kazu: -6 -50 47 -25 -39 37
Rup: 26 20 -39 -18 -30 -19
pagu: 29 -37 30 44 36 -8
fabez: 26 20 -39 -18 -86 26
-39 -18 -86 26 | fabez
succ: 30 | 44
26 20 -39 -18 -30 -19 | Rup

nelib: -1 7 28 8 8 -56 17 -10 -12
Gen: -1 7 28 -56 8 8 17 -10 -33
zodut: -1 7 28 -56 -2 8 -2 -10 -33
-56 8 8 | Gen
-1 7 28 -56 8 8 17 -10 -33 | Gen
8 -56 | nelib

zava: -8 17 -7 -17
Rukug: 82 -8 59 33
sul: 82 -10 52 0
Penu: 69 81 55 -6
kelo: 29 16 12 -20
lav: 69 81 28 -8
rabiv: -8 -25 -11 -17
-10 52 0 | sul
succ: 55 | -6

guvom: 11 8 4 2 80 -22 -14 -10 -19 25 -11
vibop: -9 2 -2 -3 72 -34 6 23 29 37 -16
seda: 0 2 2 17 -32 -40 1 -1 -47 6 2
boni: 4 -4 -2 24 28 -28 12 5 -35 -8 4
succ: -35 | -8
succ: 12 | 5
succ: 24 | 28

nupo: 9 -23 -1 2 -46 -14 22 -37 -36
Fep: 79 26 12 22 6 -14 76 40 -10
mufot: -73 -81 -12 9 23 -11 27 45 -47
zura: -26 21 -62 -4 51 70 31 16 10
succ: 26 | 12
succ: -37 | -36
succ: -73 | -81
succ: 6 | -14
27 45 | mufot

tezu: 22 29 27 36 32 25
Gare: 34 38 33 26 32 32
Kego: 14 24 43 21 42 30
rebu: 14 28 23 26 30 48
taten: 35 22 25 23 43 26
kavav: 42 35 54 79 40 31
razo: 24 39 27 26 17 22
vis: 36 40 34 33 25 28
Kiti: 32 32 24 33 54 14
Nuvaf: 17 28 23 27 45 44
36 40 34 | vis
38 33 26 32 32 | Gare
39 27 26 17 | razo
42 35 54 79 40 31 | kavav

nop: 8 6 -18 17 -27 -5 -10 -4 -44 -4 17 -33 21 34 -21 -19 -70 22 5 -21 52 0 8
 3 20 -11 11 -30 26 -19 16 -43 -34 2 8 25
zogiz: -1 -32 1 -43 -9 -54 9 -43 1 30 19 -7 40 -17 2 -3 -16 -59 17 -11 48 11
 -67 -7 -6 13 4 34 -1 -10 35 -12 0 -13 -78 -44
mes: 28 24 72 3 -7 32 25 22 14 -24 9 17 -32 -46 -66 -4 -32 38 -48 13 -23 -60
 24 5 -19 9 -2 -24 -50 37 -21 26 -52 27 19 18
succ: -18 | 17
succ: 6 | -18
-4 -32 | mes

moz: 2 -44 -22 -13 11 -25 18 38 7 2 -15 -61 49 -4 -4 62 -79 25 43 26 -35 18
 45 -21
pezig: 17 1 -11 -1 9 -12 5 -6 -63 0 -41 17 -3 -13 4 -10 -1 31 17 37 -12 -2 -1
 -1
keb: -12 -8 -37 34 -5 -56 11 14 60 -31 -15 29 22 -65 17 29 23 -24 -9 23 15 14
 16 -48
Resed: 0 -26 38 -2 37 36 39 23 -29 44 34 -60 31 40 24 32 -57 42 24 -3 -7 27 24
 12
bofed: 17 12 8 -6 4 23 -5 20 -74 23 -13 -12 7 31 -22 11 -13 45 41 26 -13 -6 16
 29
succ: 42 | 24
40 24 32 -57 42 24 -3 | Resed
17 -3 -13 4 -10 -1 31 17 37 -12 -2 | pezig
-10 -1 31 17 37 -12 -2 -1 -1 | pezig

reta: 28 -14 23 1 27 -6 44 56 -8
kif: -34 35 29 47 -12 -48 -6 -45 23
Mumu: 13 32 -34 26 9 -23 -5 18 -16
lek: 28 -14 -18 36 -5 -35 -16 -49 21
segi: 42 1 -73 -38 5 -16 36 15 -65
28 -14 23 1 27 -6 44 56 -8 | reta
succ: -38 | 5
succ: 26 | 9

veno: -65 -35 17 -3 19 -42
nif: -3 17 -43 -7 -42 9
Sebur: 3 79 23 -28 -43 -41
succ: -7 | -42
succ: 23 | -28
3 79 23 -28 -43 -41 | Sebur
succ: 3 | 79

Dol: 88 8 -14 -15 1 -46
Zivo: -18 38 1 -15 8 -46
ber: 45 88 8 -15 1 -46
8 -15 1 | ber
88 8 -14 -15 1 -46 | Dol
88 8 -15 | ber
45 88 8 -15 1 -46 | ber

